These are the activations of a small neural network, seen along a few directions. Each row is one input.
Each table varies a few parts of the input and shows all the possible inputs, shuffled.
A made-up example of a description, with smaller parts first: one of 3 separate values, together with either a single point or one of 11 places around a ring or (one of 4 places along a line, together with one of 5 places around a ring).
Shared parts are said once, and a part with two or three values counts as separate values.
In the rows, zero is written as 100.

Table:
row 1: 83	61	84	71	95	100	103	95	90	107	76	90	67	116	78	99
row 2: 114	98	117	88	117	81	114	128	137	73	102	87	91	102	107	99
row 3: 124	81	121	100	128	113	133	117	75	70	84	79	88	108	84	96
row 4: 96	104	99	77	107	86	102	97	149	78	107	89	84	112	90	114
row 5: 85	91	115	142	125	108	91	70	114	131	139	85	86	62	128	78
row 6: 73	106	96	85	113	90	85	95	128	86	97	91	64	121	100	99
row 7: 78	150	99	103	99	117	53	91	127	142	140	106	175	61	113	82
row 8: 97	94	95	122	131	98	94	109	108	81	92	95	66	110	101	87
row 9: 78	99	92	104	118	90	87	104	112	90	99	96	58	118	97	83
row 10: 81	84	100	94	108	108	100	109	76	89	99	90	61	124	73	93
row 11: 119	97	110	109	138	95	119	113	111	71	84	85	85	101	108	86
row 12: 112	116	86	124	94	103	109	104	100	80	88	158	140	128	137	118
row 13: 120	83	128	78	106	100	129	133	101	73	104	81	95	111	83	109
row 14: 97	114	104	149	73	122	112	72	114	118	135	153	157	76	164	103
row 15: 95	117	70	79	82	115	89	134	96	124	65	121	150	102	61	100
row 16: 66	96	115	123	114	98	81	62	117	141	146	87	79	68	123	73
row 17: 116	162	98	113	51	86	57	60	75	136	132	115	113	55	139	101
row 18: 113	105	103	121	80	119	124	111	72	80	84	161	142	133	109	129
row 19: 106	59	87	64	87	97	120	96	112	100	85	88	85	108	69	113
row 20: 101	79	105	113	121	116	106	114	72	80	91	89	69	116	77	96
row 21: 94	93	132	113	111	86	111	86	147	120	149	75	118	48	138	89
row 22: 88	57	82	90	100	100	103	104	74	110	78	95	60	113	76	81
row 23: 76	91	103	75	103	109	99	99	91	86	98	85	67	128	75	110
row 24: 108	53	86	109	112	109	109	109	70	101	70	94	68	104	80	86
row 25: 104	92	126	132	130	103	119	74	120	119	132	73	108	53	138	78
row 26: 126	164	77	98	67	68	64	95	70	88	87	112	101	111	120	120
row 27: 84	160	82	87	101	105	70	133	129	102	90	120	148	105	78	95
row 28: 123	74	80	118	76	111	120	102	68	104	65	157	145	126	118	119
row 29: 129	55	100	98	118	105	136	113	74	90	61	83	88	95	88	86
row 30: 101	88	108	67	96	106	117	100	113	80	109	83	87	121	66	124
row 31: 89	145	88	80	98	123	82	139	91	103	95	112	158	116	62	115
row 32: 80	98	118	100	103	90	97	57	154	123	153	80	108	57	118	104
row 33: 124	55	106	76	96	92	131	127	100	94	80	86	94	96	86	97
row 34: 135	121	73	96	47	73	78	94	38	110	64	109	106	110	99	121
row 35: 60	102	120	104	109	96	78	53	132	135	144	82	87	68	125	88
row 36: 124	155	94	97	48	82	77	101	42	86	79	112	101	116	90	129
Q: What is each input in this table made of?
A: one of 4 places along a line, together with either one of 3 separate values or one of 6 places around a ring
Q: Which other rows does row 31 become when the choice among 3 separate values takes its other values? List them by row number.
A: row 18, row 36

Table:
row 37: 128	160	77	100	63	98	79	104	82	99	84	128	152	101	94	127
row 38: 95	146	81	78	51	79	61	97	87	119	96	119	118	103	104	112
row 39: 120	16	84	71	105	117	147	142	56	83	29	93	71	136	34	97
row 40: 146	48	84	96	96	90	137	128	18	42	21	103	25	165	70	114
row 41: 60	113	111	108	141	95	71	63	155	132	145	59	84	55	124	66
row 42: 107	139	104	118	87	117	99	116	82	105	97	139	165	99	122	103
row 43: 88	101	139	118	124	85	92	73	152	127	176	56	91	36	140	76
row 44: 93	101	103	147	105	109	104	87	132	116	129	140	140	80	149	93
row 45: 92	89	130	124	111	102	117	46	139	122	155	91	116	55	157	98
row 46: 109	62	90	35	122	102	135	173	93	25	30	81	48	184	10	120
row 47: 62	126	97	105	94	106	59	72	103	130	137	92	90	87	95	94
Q: What is each input in this table made of?
A: either one of 3 separate values or one of 8 places around a ring

Table:
row 48: 77	146	111	86	96	83	80	66	117	118	134	68	93	75	112	104
row 49: 88	104	99	109	77	84	76	76	104	137	141	76	93	59	118	89
row 50: 104	62	91	114	120	103	118	94	65	92	58	102	62	117	87	81
row 51: 108	102	97	52	98	90	90	99	83	70	73	68	59	131	66	114
row 52: 119	68	90	77	83	83	95	107	74	101	76	88	52	108	64	103
row 53: 135	60	109	104	116	92	147	134	93	66	60	93	98	107	103	107
row 54: 118	176	59	122	50	98	64	80	91	116	89	164	177	98	128	131
row 55: 115	49	109	120	103	103	145	103	87	69	77	112	65	135	102	113
row 56: 94	105	121	113	110	126	102	82	130	120	132	100	139	61	104	95
row 57: 129	141	84	90	43	107	95	152	18	81	47	158	144	147	79	124
row 58: 92	106	82	78	120	102	85	135	106	62	83	83	61	135	55	97
row 59: 110	65	95	88	116	123	136	123	89	86	79	89	110	119	55	110
row 60: 92	86	122	134	107	105	110	68	112	104	153	117	104	80	154	100
row 61: 83	97	104	135	118	114	86	68	95	134	125	93	99	68	147	76
row 62: 80	75	80	55	107	107	113	133	113	92	74	100	88	132	65	100
row 63: 70	145	112	111	121	89	63	100	139	113	142	86	97	84	100	91
row 64: 123	103	120	119	114	96	117	89	131	109	133	102	130	63	150	81
row 65: 61	112	115	92	103	96	79	92	151	126	125	101	129	81	111	83
Q: What is each input in this table made of?
A: one of 2 separate values, together with either a single point or one of 8 places around a ring
Q: Changing only the choice among 2 separate values turns row 52 into row 49. The same change can be made to row 58. Which row results?
A: row 63

Table:
row 66: 123	78	89	88	119	104	132	153	83	40	40	113	80	161	65	112
row 67: 96	62	135	136	125	100	123	74	123	112	154	85	81	63	151	79
row 68: 105	135	104	132	81	102	91	78	104	127	113	134	159	72	136	105
row 69: 112	53	70	86	99	108	113	146	54	79	34	109	63	147	42	97
row 70: 69	117	106	87	121	81	65	70	137	120	130	58	65	74	109	78
row 71: 141	68	94	66	103	101	133	150	48	60	34	78	73	136	43	107
row 72: 53	109	115	81	125	102	82	86	153	128	142	67	101	72	101	79
row 73: 88	76	129	127	124	98	112	72	138	116	140	77	91	62	124	85
row 74: 88	80	111	114	127	105	104	68	142	115	142	74	89	65	120	89
row 75: 111	62	88	71	96	113	129	124	39	55	37	102	54	168	44	122
row 76: 91	172	88	102	70	81	46	87	97	116	124	105	112	89	111	109
row 77: 81	161	101	94	75	104	60	102	115	120	136	116	146	87	99	109
row 78: 107	138	87	121	82	108	85	76	107	121	120	128	153	77	130	108
row 79: 127	65	78	55	70	86	126	137	71	63	36	113	77	155	56	128
row 80: 107	123	105	140	82	106	98	78	90	126	117	142	158	72	168	94
Q: What is each input in this table made of?
A: either one of 5 separate values or (one of 2 separate values, together with one of 5 places along a line)

Table:
row 81: 83	94	121	107	138	96	83	76	133	120	151	50	74	53	134	70
row 82: 69	75	119	108	132	101	102	59	158	135	139	87	94	61	121	82
row 83: 92	93	108	62	107	92	95	114	95	54	99	88	41	155	55	112
row 84: 106	154	103	120	66	99	76	69	99	121	116	126	159	78	138	106
row 85: 99	140	92	110	76	108	89	68	113	130	125	140	157	84	129	118
row 86: 60	82	73	63	90	110	87	109	40	101	55	88	38	153	40	99
row 87: 53	58	113	110	105	102	96	80	157	136	137	97	100	75	117	86
row 88: 107	159	105	112	73	96	61	84	84	118	126	115	141	73	143	109
row 89: 105	184	107	134	70	86	56	93	75	122	124	119	137	73	125	104
row 90: 167	26	90	128	69	68	149	75	23	68	49	111	26	124	134	120
row 91: 124	58	104	167	145	140	161	141	81	56	59	166	132	138	132	88
row 92: 125	106	73	45	80	83	100	159	94	84	36	112	110	129	56	97
row 93: 141	18	130	87	108	133	180	136	64	90	75	82	122	93	60	102
row 94: 79	89	118	113	131	98	98	60	147	120	140	64	91	54	128	68
row 95: 85	118	118	125	140	88	84	84	127	121	156	50	66	55	117	64
row 96: 105	113	109	66	112	97	108	128	124	39	87	77	65	140	63	130
row 97: 113	116	90	59	108	76	117	143	120	53	66	83	102	139	69	129
row 98: 85	123	78	106	58	112	91	85	117	126	134	144	157	92	122	119
row 99: 102	93	47	77	91	116	67	136	47	105	28	101	87	131	16	95
Q: What is each input in this table made of?
A: either one of 3 separate values or one of 6 places around a ring or (one of 2 separate values, together with one of 5 places along a line)
Q: List by row number the other inputs of the same sort as row 96.
A: row 83, row 86, row 92, row 97, row 99
